Each row below holds a small network's activations on one record, seen along a few directions.
Each row is followed by the record's values for the fields Dodum, Setu, Dadim, Mezol.
A field that a record lacks is left out.
The largest differences between rows may come from other fields.
In the rows, 500 means zero.
Strong random noise was added to every row along 7 fixed directions; ignore it. To show where, here is one row again and again, with new noise each time:
[503 660 639 435 656 559 587 488 566 584 724 635 382 423 683 301 404 483
 488 599 539 275 678 610 267 472 500 425]
[515 361 731 484 509 516 575 359 563 515 503 469 628 411 734 399 471 396
 586 676 481 207 492 623 293 533 508 449]
[708 439 611 747 509 423 397 670 328 415 599 580 344 451 542 651 390 568
 506 411 532 706 341 373 735 598 422 565]
[409 408 687 690 389 526 539 546 618 542 473 553 671 550 322 252 403 584
 738 426 553 491 319 468 513 550 480 484]
[404 421 442 569 300 441 518 529 479 413 389 447 411 445 373 663 466 430
 499 533 461 615 180 239 637 522 541 821]
[410 580 536 493 521 484 655 483 545 613 564 562 480 534 536 318 425 510
 509 581 512 443 451 516 425 467 463 505]
[565 481 569 687 515 417 636 619 396 633 580 611 499 697 523 432 352 611
 515 503 564 727 410 514 643 496 324 390]
[645 607 350 359 764 416 450 393 314 658 484 352 547 429 789 632 603 583
 316 518 468 513 706 685 621 413 510 217]
[435 638 479 583 490 533 406 615 546 490 552 556 403 405 288 427 450 606
 567 336 539 575 423 352 606 507 576 596]

[535 673 624 513 711 521 457 493 613 510 642 572 498 306 547 132 487 599
 566 416 504 299 503 599 384 605 497 378]  Dodum is v2, Mezol is s2
[495 572 461 374 597 460 495 304 532 596 518 406 599 419 580 316 652 517
 515 496 433 279 586 630 394 473 591 404]  Dodum is v3, Dadim is l1, Mezol is s1
[464 601 560 520 573 566 629 597 611 574 687 719 441 650 473 278 414 501
 497 531 545 537 587 528 350 513 382 429]  Dodum is v2, Dadim is l4, Mezol is s4
[580 508 485 461 548 414 405 451 531 450 562 530 301 388 468 367 532 454
 500 362 451 333 521 501 415 511 536 618]  Dodum is v3, Mezol is s3
[690 546 549 563 588 355 570 460 332 604 594 545 387 492 756 355 422 584
 477 556 479 506 444 600 570 522 397 428]  Dodum is v2, Setu is c3, Mezol is s4
[470 531 465 507 553 452 638 554 545 611 556 633 444 715 409 344 366 535
 455 448 552 589 545 580 438 446 347 395]  Dodum is v3, Mezol is s2
[500 462 477 544 492 372 557 365 406 593 398 362 621 484 590 337 574 551
 546 536 445 473 280 535 618 518 501 495]  Dodum is v2, Setu is c1, Mezol is s1
[761 447 693 660 604 470 501 668 444 444 721 756 254 591 592 491 295 513
 455 498 580 592 627 551 430 574 333 380]  Dodum is v2, Mezol is s4
[463 512 302 423 382 448 547 542 434 516 508 503 338 640 434 761 439 423
 359 569 516 701 536 377 545 384 487 623]  Dodum is v3, Mezol is s1
[586 424 351 537 491 429 442 553 335 512 462 431 493 595 469 757 597 476
 409 462 461 753 451 381 746 480 484 561]  Dodum is v3, Setu is c1, Dadim is l4, Mezol is s3
[483 423 555 662 305 321 760 503 446 549 418 540 481 680 551 347 332 584
 505 572 500 556 176 515 563 534 310 580]  Dodum is v3
[520 373 500 596 376 499 472 578 436 344 489 503 393 470 460 787 542 339
 433 562 482 636 346 277 594 543 536 754]  Dodum is v2, Setu is c4, Dadim is l4, Mezol is s1
[468 491 577 593 425 526 443 519 510 521 491 470 623 439 467 442 496 583
 612 475 497 498 423 498 566 534 560 473]  Dodum is v3, Setu is c3, Mezol is s1
[538 432 464 421 480 435 351 392 473 313 281 311 512 203 613 672 578 479
 441 502 436 350 327 495 537 572 563 624]  Dodum is v3
[484 410 479 443 431 568 454 537 573 437 379 474 542 534 417 673 451 522
 498 469 585 509 703 573 420 409 521 376]  Dodum is v2
[630 589 511 698 665 390 436 597 417 580 579 573 507 551 399 254 462 737
 564 244 522 678 401 559 720 558 368 306]  Dodum is v3, Mezol is s2
[256 583 259 444 430 548 626 615 607 494 452 553 410 685 176 609 544 401
 364 471 499 768 423 279 538 438 500 683]  Dodum is v2, Dadim is l4, Mezol is s2
[445 673 515 486 514 499 488 526 520 473 527 534 396 380 483 354 440 594
 538 451 512 393 397 488 491 506 519 563]  Dodum is v3
[554 407 605 572 550 419 521 392 472 525 447 452 582 477 591 301 502 519
 548 505 484 386 337 592 494 570 464 459]  Dodum is v2, Mezol is s1
[633 350 497 515 501 423 434 493 372 451 451 425 462 526 580 712 523 412
 438 542 487 588 469 484 609 536 448 529]  Dodum is v2, Mezol is s3
[592 373 461 645 462 413 456 529 441 461 359 418 605 557 352 537 540 539
 545 344 487 707 350 472 703 553 445 474]  Dodum is v2, Dadim is l3, Mezol is s2
[531 439 487 476 432 521 652 582 393 464 509 538 386 670 681 783 395 407
 373 716 549 630 541 492 476 463 359 527]  Dodum is v2, Dadim is l2
[321 735 408 384 553 589 601 528 643 566 622 643 320 560 353 331 520 464
 436 483 516 488 611 437 339 450 534 605]  Dodum is v2, Dadim is l1, Mezol is s4
[643 532 696 714 468 543 504 742 470 441 679 714 362 563 515 393 293 641
 618 429 601 584 513 489 511 558 389 454]  Dodum is v2, Setu is c3, Dadim is l2
[488 536 628 479 531 509 632 439 507 477 532 509 539 376 739 407 504 465
 495 696 460 283 362 536 397 559 489 558]  Dodum is v3, Setu is c1, Dadim is l4
[843 567 611 653 820 418 527 615 230 538 624 574 510 499 871 503 495 666
 361 496 537 636 581 709 699 575 290 146]  Dodum is v2, Setu is c4, Dadim is l3
[555 524 606 678 403 451 550 638 412 491 520 576 465 498 546 437 285 713
 581 485 546 606 319 507 640 545 427 488]  Dodum is v3, Setu is c3
[535 697 413 549 588 456 456 505 365 629 576 476 437 424 554 405 521 677
 493 402 501 548 525 557 667 469 554 440]  Dodum is v2, Setu is c4, Mezol is s1
[470 592 566 645 452 472 583 527 461 534 672 605 395 485 497 261 472 530
 600 497 493 478 290 381 544 552 489 694]  Dodum is v3, Setu is c1, Dadim is l2, Mezol is s1
[538 560 439 616 599 388 490 496 441 526 486 466 567 461 442 225 567 651
 542 316 435 604 235 475 690 595 408 455]  Dodum is v2, Dadim is l2, Mezol is s2
[705 680 482 597 691 349 439 543 282 559 585 517 378 368 699 357 455 779
 462 353 500 532 385 580 747 536 449 385]  Dodum is v3, Setu is c1
[391 556 517 486 525 569 735 491 543 711 548 570 691 735 523 394 480 499
 516 680 563 589 610 589 454 432 421 333]  Dodum is v2, Setu is c1, Dadim is l3, Mezol is s4
[544 642 300 469 657 502 346 558 471 430 523 504 357 388 393 568 641 530
 351 340 445 648 470 379 661 538 530 565]  Dodum is v2, Dadim is l4, Mezol is s4
[579 545 701 633 584 598 483 593 514 502 688 610 556 499 525 414 452 520
 624 489 567 499 589 528 480 561 495 404]  Dodum is v2, Setu is c1, Dadim is l3, Mezol is s2
[374 581 397 379 554 419 791 336 524 724 500 520 584 693 593 247 522 470
 437 680 464 468 487 635 405 405 374 414]  Dodum is v3, Dadim is l2, Mezol is s4
[235 624 354 372 381 588 498 482 666 457 335 413 498 385 294 423 548 541
 537 471 471 389 375 364 451 450 664 681]  Dodum is v2, Setu is c1

Which values does each new row have?
[566 501 516 581 552 509 457 566 433 427 536 544 472 492 503 546 488 492
 475 502 513 644 423 423 606 579 447 504]  Dodum is v2, Dadim is l2, Mezol is s4
[506 412 486 393 542 615 225 413 544 509 369 310 791 431 433 680 629 535
 561 392 526 410 796 603 513 466 668 242]  Dodum is v3, Mezol is s3
[477 447 541 558 498 493 614 626 499 442 591 656 327 647 448 576 421 361
 373 599 527 643 436 367 458 534 367 654]  Dodum is v2, Mezol is s3
[313 697 446 363 519 580 467 401 656 490 533 479 403 331 384 312 556 447
 516 503 489 256 509 442 334 476 680 694]  Dodum is v2, Mezol is s1
[461 641 491 510 488 421 702 516 440 613 578 574 403 592 625 336 388 595
 487 598 515 478 403 530 505 456 429 531]  Dodum is v3, Setu is c1
[431 555 528 496 497 588 685 592 500 621 711 671 417 733 549 540 392 439
 445 664 607 600 715 498 374 394 440 442]  Dodum is v2, Setu is c1, Mezol is s1
[549 511 687 503 466 530 644 527 468 528 638 616 413 534 746 501 315 493
 530 697 567 358 588 592 331 457 449 480]  Dodum is v3, Setu is c1
[440 190 784 571 152 704 462 602 634 310 420 527 607 548 439 886 323 351
 690 685 623 449 593 405 326 475 582 619]  Dodum is v3, Setu is c1
[379 812 222 271 667 478 586 405 454 599 545 429 377 400 584 442 591 495
 306 568 428 485 524 476 499 416 529 562]  Dodum is v2, Dadim is l2, Mezol is s2
[683 386 618 550 579 576 256 544 543 348 532 486 526 363 509 597 534 478
 577 325 525 428 696 563 437 583 545 370]  Dodum is v2, Dadim is l2, Mezol is s2
[536 415 520 535 464 386 534 435 430 421 455 472 440 455 616 515 504 410
 436 572 406 446 252 495 506 606 444 637]  Dodum is v3, Mezol is s1
[598 530 537 546 548 487 388 547 412 470 623 529 419 447 508 561 556 500
 514 428 489 543 524 415 593 535 550 577]  Dodum is v3, Setu is c1, Dadim is l1, Mezol is s3
[675 465 593 580 616 492 314 542 410 328 544 501 414 277 606 619 491 514
 473 402 462 474 445 519 562 651 494 507]  Dodum is v3, Mezol is s2
[472 512 568 485 471 630 510 504 498 508 589 501 547 531 574 672 474 422
 494 595 557 493 677 506 435 471 522 450]  Dodum is v3, Dadim is l2, Mezol is s2
[540 589 489 572 620 435 407 565 559 568 572 588 478 511 313 117 461 691
 587 214 518 509 476 536 555 543 444 386]  Dodum is v3, Mezol is s3
[290 565 434 439 307 571 580 504 564 396 391 456 424 443 415 663 437 465
 419 628 502 509 309 324 503 486 574 801]  Dodum is v3
[337 746 426 452 580 609 418 503 649 518 590 548 482 351 321 282 634 545
 562 371 473 406 493 381 498 523 667 602]  Dodum is v3, Setu is c1, Dadim is l4, Mezol is s4
[453 626 249 427 542 355 577 463 358 633 499 444 396 548 517 536 599 522
 355 509 428 640 395 397 686 436 491 616]  Dodum is v3, Setu is c1, Mezol is s3
